These are the activations of a small neural network, seen along a few directions. Each row is one input.
In each table, some parts of the input vary, and every possible input appears once, in random order.
Descriptions start from the smaller parts, as in this example, which fits no table here: one of 2 separate values, together with either a single point or one of 9 places along a line or (one of 4 places along a line, together with one of 5 places around a ring).
Shared parts are said once, and a part with two or three values counts as separate values.

Other details of the inputs vary at random and push rows far along two fixed directions, the same in every table; ignore that.
To show where, the next rows are all for the same input, with only those details redrawn:
[ 13   7  11  -6  -3  -3  31  13 -11  28  21  15]
[  1  -3 -11  20   0  -7  -3   5 -10   5   4   3]
[  8  22  40 -20  -5  14  33  11   8  20  10   4]
[ 17  18  22 -19  -7   5  40  13  -6  31  21  17]
[  3  -2  -8  14  -1  -6   1   6 -12  10   6   7]
[  4  -3  -8  14  -1  -6   2   6 -11  10   6   6]
[ -8   3   5  20  -2   7 -16   2   4 -12 -12 -11]
[-1 10 18  4 -3 10  3  6  6  1 -5 -6]

Table:
R1: [  5 -17 -13  -6   1  -9   3  -6 -11   2   8   0]
R2: [ -9   5  16  18  -2  14 -20   1   5 -12 -24 -22]
R3: [  6 -17 -16  -8   0  -9   3  -7  -7  -1   8   4]
R4: [-10   2   0  -1   8  -5 -22  -4   8 -23 -17   0]
R5: [  6  -8 -12   3  -3  -7  -1   0  -7  12   8  -1]
R6: [  0  -5 -10   0  11 -13  -1   4  -7   0   8  13]
R7: [  9  10  20 -24  -6   5  18  -3  13  11  14   5]
R8: [-12  -3   4   7  11   2 -20   1   3 -17 -14  -8]
R9: [ 3 -2 -9 12  1 -8  1  0 -3  3  9 16]
R10: [ -9   1   2  22  -2   7 -23   1   5 -16 -16 -13]
R11: [  4  -2 -12  -3  10 -13  -2   2  -6  -1   6  16]
R12: [  7 -12 -17 -14  -2 -14   3 -10  -4  -3   2   9]
R13: [-16  -3  -6   9   2  11 -13  -8   6 -14 -14 -11]
R14: [  6 -17 -14  -5   0  -6   4  -2 -12   6   5  -5]
R15: [-3 12 20  2 -3  8  0  0  9 -2  0  1]
R16: [-12   1  -4  12   3  11 -10  -3  -1  -7 -18 -22]
R17: [ -6  -3  -5  -1  -7  -1 -23  -9  17 -17 -14  -6]
R18: [ -3 -13  -1   3   0   6 -14  -5  -1 -11 -16 -28]
R19: [ -3   2 -22  -3   0 -10   5  -8  -4  -1   3  14]
R20: [  5   1 -12   9  -1 -10   0   1  -2   1   8  17]
R21: [  7 -15 -19 -11  -1 -10   1  -6  -5  -3   8   7]
R22: [  4  -6  -8   5  12  -8   1   9 -19  13   2  -3]
R23: [  3   1 -12   5  -4 -13   0   0  -2   1   5  20]
R24: [  2  -5  -9   3  11  -9   1   9 -14   8   5   4]
R25: [-16  -2  -8   7   3  10 -14  -9   9 -19 -13  -6]
R26: [  3  22  46 -36 -12  24  12  -1  34  -6  -6  -8]
R27: [ -2   0 -20  -1   2  -3   5  -6  -4  -1   9  13]
R28: [-11  15  26 -12  -1  25   9   0  15  -4  -9 -17]
R29: [  2  15  36 -16  -8  21   5   1  16   1 -10 -27]
R30: [  3  -8 -12   2  -3  -9  -2  -4  -3   9  11   3]
- What do these inputs look like to the network? => one of 5 separate values, together with one of 6 places along a line
- Change only the place on the line of 6 in R26. List by row number the other rows that result. => R5, R7, R17, R29, R30
- A walk changes only the place on the line of 6. It starts at R18 and steps to R14. List the rest of the walk in order. => R1, R3, R21, R12

Table:
R31: [ -3   0  13 -10   0   7  -9  -2  10 -10 -13 -17]
R32: [ 1  9  8 -3 -6  7 10  0  3 10  5  0]
R33: [  1   8  21 -16  -5  14   7   0  13  -6  -6 -11]
R34: [ -6  12  18   8  -1  10  -5   1  11 -10 -16  -7]
R35: [  7 -12 -23   3   1 -17  -2   1 -16  10  11   5]
R36: [-7  1  0 -3  6  4  1  1 -2  0 -2 -2]
R37: [  6  -4 -13  -8   0  -7  17   0 -13  19  17   9]
R38: [  7   2   1 -21   0   1  25   0  -7  18  16   8]
R39: [  2   7  20 -20  -3  13   9  -1  12  -5  -5 -12]
R40: [  5   7   9 -11   2   0  19   3  -6  11   7   8]
R41: [ 17  18  28 -29   0   2  36  12  -2  29  19  14]
R42: [  0  14  27 -12  -7  14  10  -1  13  -1  -8  -7]
R43: [  0 -10 -25   8  -1 -10   3  -1 -15  13  11   8]
R44: [ -5   9  18   3   1   7 -11   5  10  -8 -12 -10]
R45: [ -1  -9 -14   5  -1  -6  -5  -5  -6  -4  -5  -3]
R46: [  1  -5 -10  10  -4  -2  -7   0  -1  -3  -1  -3]
R47: [  6 -10 -25   8   4 -15   4   6 -19   9  12  12]
R48: [ 1  2 -3  5  1 -3  4  2 -7  3  0  4]
R49: [ -4 -18 -19  15   2  -5 -17  -6  -5  -9  -2  -6]
R50: [-13  -9  -6   4   2   0 -29 -16  20 -34 -14  -4]
R51: [ 1 -3 -8 12 -5 -2 -6  0  0 -2 -1 -3]
R52: [ -4  12  25 -15   2  13   8   1   8  -6 -11  -8]
R53: [-14  -9   0  15   8   6 -27  -3   7 -25 -18 -17]
R54: [  8 -12 -26   7  -2 -13   2   1 -15  10  11   8]
R55: [-12  -8   0  19  -2   6 -27  -7   9 -21 -15 -17]
R56: [ -2 -13 -16  22  -1  -6 -16  -4  -5  -5  -1  -3]
R57: [ 8 -1 -3  4 -3 -6 -2  1 -2  8  3  1]
R58: [ -3 -19 -19  11   4  -7 -14  -6  -6  -7  -1  -5]
R59: [-1 -2 -7  9  2 -1 -6  5 -3 -3 -3  1]
R60: [  1  13  26 -15  -5  14  11  -3  13  -2  -8  -9]
R61: [ 1  5 13  2  1  5  6  5  2  3  4  2]
R62: [ -4   3   8 -16   0   1 -14  -9  21 -19 -11   1]
R63: [  7 -11 -20   5  -1 -16   1   1 -15  12  11   7]
R64: [ 6 10 10 -5 -1 -1 19  5 -6 13  7 11]
R65: [ -4  10  19   6   1   7 -11   4  11  -7 -12  -9]
R66: [  5  -7 -23  14   1 -13   1   8 -16   9  11  13]
R67: [  6 -15 -21   9   0 -12   2  -1 -14   9  13   7]
R68: [-2 -6 -9  4  4 -2 -6  3 -4 -7 -4 -2]
R69: [ -6 -12 -15  22   5  -6 -17   0  -8  -7  -3  -1]
R70: [ -7   2  17   1   4  11  -7   0   9 -12  -9 -10]
R71: [ -6 -11 -16  29   3  -7 -20   1  -7  -7  -3   1]
R72: [ 0  7  7 -6 -4  6 10  0  3  9  4 -1]
R73: [  0  14  30 -17   2  12   4   6  11  -1  -6  -8]
R74: [ 22   5   3 -33  -2  -9  50   3 -18  36  30  22]
R75: [  6  -5 -23  18   0 -13   2   7 -16   9  11  14]
R76: [ 4 -1  0 -5  5 -5  1  4 -6  5  1  1]
R77: [-3 10 11 -5  2  9  7  4  3  7  1  1]
R78: [ -8  -2 -10   9   6   1 -10   0  -4  -5  -4  -3]
R79: [ -2   6  16  -2  -3   7  -9   0  12  -6 -10 -14]
R80: [ -2  14  18 -32  -3   8  16  -8  19  -4   7  11]
R81: [-3  4 -5  8  2  0  2  4 -5  7  5  5]
R82: [-3 13 12  2  0  8  8  4  4  7  2  2]
R83: [  0  -7 -17  -6  -2  -9  -9  -9   6 -13   1  13]
R84: [ -7   5   8  10  -7  10 -15  -4  11 -15 -18 -14]
R85: [  2  -2 -10 -15  -1 -10   4 -11   4  -5   5  17]
- What do these inputs look like to the network? => one of 5 separate values, together with either a single point or (one of 2 separate values, together with one of 5 places along a line)
- Changing only the choice among 5 separate values turns R81 into R44. The same change can be made to R38. Which row results? => R31
- Change only the choice among 2 separate values in R64. List by row number the other rows that result. => R42
- Change only the choice among 5 separate values in R37. List by row number the other rows that result. => R33, R35, R45, R49
- Change only the choice among 2 separate values in R44. List by row number the other rows that result. => R79
